These are the activations of a small neural network, seen along a few directions. Each row is one input.
In each table, some parts of the input vary, and every possible input appears once, in random order.
Descriptions start from the smaller parts, as in this example, which fits no table here: one of 4 places along a line, together with either a single point or one of 11 places around a ring or (one of 3 separate values, together with one of 5 places around a ring).
Shared parts are said once, and a part with two or three values counts as separate values.

A family of inputs:
r1: [ 24  57  -3 -25 -20  22  -6  28   1   6 -26  28 -10  18]
r2: [-32 -53 -28   7 -21 -17 -16  27  -1 -36  39 -19  -6 -33]
r3: [ 39  14   7  25 -20  20  33 -37   2   3 -39  15  31  24]
r4: [ -2  22  26 -52 -25  35  -1  19  -4  10  14 -19  -5  -4]
r5: [-41 -33 -23   2 -34   7  -8  18  31 -18  37  11  12 -43]
r6: [ 31 -20   7   4   9   7   5 -64 -21  29   7 -27   8  12]
r7: [ -7  10   9 -58 -13   5 -30  14 -32  29   9 -28 -12   9]
r8: [-70 -47  53  20  74 -77 -21  16  16 -23 -23  26 -38 -68]
r9: [ 25   0   8  39   7  -1  20 -50 -37   8   5 -36   5  19]
r10: [  0  40  -4 -67 -20  24   4  16  14   9 -13  -5  -1  12]
r11: [ 34   8   6  31   6  -1  33 -35 -20  15  -9  20  26  44]
r12: [ 18  -7   5  11 -12  44  35 -39  12   3 -39   4  36  35]
r13: [ 21  -7  12 -10 -20  27  53 -43  13 -12 -24 -29  33  16]
r14: [ -9 -40 -41  18   4 -13 -21  17   8 -31  50  -6 -22 -39]
r15: [-31 -20 -47  -7 -29   0   9  23  47 -36  12  13   9 -31]
r16: [-27 -14 -51  40   2 -28 -28  15  -4 -17  41   7 -15 -29]
r17: [ 24  52  -6 -16  14  -3 -37  20  -8  25   6   0  -3  30]
r18: [-28 -30 106  16  74 -58  22 -51  -3  29 -60 -10 -22 -15]
r19: [ 25  47   2 -13   7   5   4  39 -23   1   6  21 -18  35]
r20: [ -5 -13 -41  46  -1 -21   7  47   9 -44  30  40  -5  -8]
r21: [  4  46  -7 -19   9  -2 -30  10 -37  31  15 -13 -27  13]
r22: [  0  -7 -41  40 -29   0  10  45  31 -55   1  34  -3 -28]
r23: [ 39  10   3  35  13  -6   3 -47  -6  21  -7 -12  36  37]
r24: [  0 -11 -44  49   6 -26 -23  35  23 -38  33   8   5 -15]
r25: [-39  10  94 -36  83 -53 -15  23 -12  37 -52   0 -51 -31]
r26: [  8 -32  20  -7 -16   3   8 -54 -30  24  -4 -40  24  18]
r27: [-28 -23 -48  20 -21  21   1  35  44 -37  -1  34   7 -14]
r28: [ 17  23  -3 -47  12  10 -34   4 -23  35  21 -14 -29   3]
r29: [  6 -16  31  -7 -26  30  27 -56  -1  23  -2 -20  39   5]
r30: [  3  36  -4 -39 -12  45  -4  27  11   6 -26  17  -3  30]
Changing only one part turns r23 into r24. The same change can be made to r29. Which row results?
> r5
What is each input in this table made of?
> one of 3 separate values, together with either a single point or one of 9 places around a ring
Which other rows does r19 become when the choice among 3 separate values takes its other values? List them by row number.
> r11, r20
Which other rows does r21 become when the place on the ring of 9 takes its other values? List them by row number.
> r1, r4, r7, r10, r17, r19, r28, r30

A family of inputs:
r31: [ 51  40  74  -9 -10  47  34 -34 -26  17 -31 -45  23  41]
r32: [-33 -28 -40   5 -44  15 -11  54  53 -41  10  45  22 -26]
r33: [-17  25 -71  10 -27  -6   5  57  31 -43  23  66  -4 -12]
r34: [  50    6   26   20   10   10   33 -107  -21   39  -58  -24   37   50]
r35: [ 41  83  30 -87   4  31 -21 -30 -15  76 -23 -30   1  41]
r36: [ 27  40  33 -59  -8  45   7 -18 -63  51 -31 -20 -13  62]
r37: [  8  16 -73  35 -24  -6 -18  43  10 -49  35  50  -9 -16]
r38: [ 49   7  49  12   4  29  60 -82 -23  37 -23 -18  36  48]
r39: [ 16 -18 -78  41  -6   2  -4  54  24 -33  56 -10 -10  -6]
r40: [-19 -60 -64  19 -40  -8 -20  17   6 -34  69 -16  24 -16]
r41: [-75 -28  86  13 100 -82 -27  10  -6  14 -24   1 -58 -60]
r42: [-42 -42 -58  -4 -61   4 -15  16  26 -31  36  12   9 -53]
r43: [-56 -42  86   3 102 -83 -24  20   4  -4 -38 -10 -57 -55]
What is each input in this table made of?
> either one of 2 separate values or one of 5 places along a line or one of 6 places around a ring
Which of the alternatives is r33?
> one of 6 places around a ring

A family of inputs:
r44: [ 17  39 -27 -49 -39  37  -4 -16  -8  35  -7  -7  26  40]
r45: [ -15   13 -121   34  -40   -9  -34   82   31  -50   55   63   -7  -14]
r46: [  7   4  57  -2  48  -4  33  -5   7  20 -30   3  -2  10]
r47: [-34 -20 -45  36  24 -44 -43 100  21 -53  59  43 -40 -43]
r48: [-30  27  37 -48  30 -28 -30 -21 -18  44 -30 -20 -20  -1]
r49: [ 38 -14  -1   9 -35  19  10 -42 -38   4  -3 -11  14  35]
r50: [ 14  16  55  52   8   8  37 -27  -8  -8 -20 -10  11  29]
r51: [-38 -64 -83  29 -39  11 -13  48  64 -76  51  13   8 -61]
r52: [-42 -10 -58  36  44 -68 -61  80  30 -39  38  45 -51 -59]
r53: [ -48  -50 -111   22  -60    1   -8   32   67  -59   47   33   23  -50]
r54: [ 45  11  10  27  -6  25  26 -36 -11 -12 -12 -10  38  27]
r55: [  6  19  36 -37  -3  26 -11   6 -15  15  -5 -38  -4  23]
r56: [-10   9  53 -46  24   1 -17  -3 -20  32  -1 -26 -13  10]
r57: [ 10 -26  30   5  41 -46 -17 -56 -25  29 -21 -18 -16   2]
r58: [ -6   8  45  19  44 -45   9 -53 -20  16 -40   1   8 -10]
r59: [  0   5  34 -20  33 -32 -25 -44 -22  50   4 -29 -22 -23]
r60: [  0  14  56 -49  28  -1  10   6  -3  26 -22  -8 -10  10]
r61: [ 30  32   8 -43 -16  43  14   3   5  13 -20  -8   8  27]
r62: [-76 -73 -49  24  23 -57 -35  29  65 -49  29  16 -22 -95]
r63: [ -4  13  47 -12  57 -24   4 -30   6  25 -60  10 -11 -12]
r64: [ 26  22  -8  -5 -25  36  28 -28  20  24 -47  35  31  43]
r65: [ 52   1 -33  11 -14  13   6 -57 -12  20   8 -14  40  48]
r66: [ 12   6  36 -13 -26  18   5 -19 -41  23  19 -31  -6  -2]
r67: [ 23 -18  28  21  12  16  24 -38 -43   7   7 -39  -6  25]
r68: [ 31  37  -8  44 -17  16  35 -51  12   9 -16  11  39  53]
r69: [-53 -75 -50  32 -22  -5 -11  56  57 -77  49   5  -6 -73]
r70: [ 40  12  -6 -10 -21  29   7 -12 -32  30   9 -41  13  22]
r71: [-68 -83 -36  23   4 -33 -17  49  57 -62  50  14 -11 -78]
r72: [ -8  24  42 -49  48 -25  -9 -13   6  39 -43  -6 -21  -7]
r73: [-16   3 -91  41 -32  -2 -34  97  17 -66  55  50 -22 -27]
r74: [  2  21  47 -43 -16  24  25   5 -13   3 -26  -4 -13  10]
r75: [  8 -32  45   3   8 -24   7 -38 -45  17  -5 -11  -4  18]
r76: [  0   9  68  43  34 -20  31 -33  -8   6 -19  -1   6  23]
r77: [ 15  29   3 -44 -31  45  -4  -2 -22  19  -8 -19  10  28]
r78: [ 23  24  15  -7 -19  42  31 -15  -6   0 -42  16  19  20]
r79: [  8  13  49  -5  -2  26  33  -6 -13  -1 -45   8   5   9]
r80: [-19 -12 -59  45  -2 -15 -37 107  21 -68  58  34 -35 -37]
r81: [ 10  -7  41 -17  22 -15   3  -9 -39  43   6 -41  -5   5]
r82: [ 30  26 -34 -17 -42  19  12 -28 -29  47   4 -20  28  33]
r83: [ 20  47 -22 -39 -26  39  20 -17   6  24 -25  10  20  40]
Changing only one part turns r67 into r57. The same change can be made to r69. Which row results?
> r62
Changing only one part turns r83 into r61. The same change can be made to r44. Which row results?
> r77
What is each input in this table made of?
> one of 5 places along a line, together with either one of 2 separate values or one of 6 places around a ring
Which other rows does r56 become when the place on the ring of 6 takes its other values? List them by row number.
> r46, r60, r75, r76, r81
Start at r74 and move only the place on the ring of 6, one step at a time. The first step leads to r55. Which rows follow, in order?
> r66, r67, r50, r79
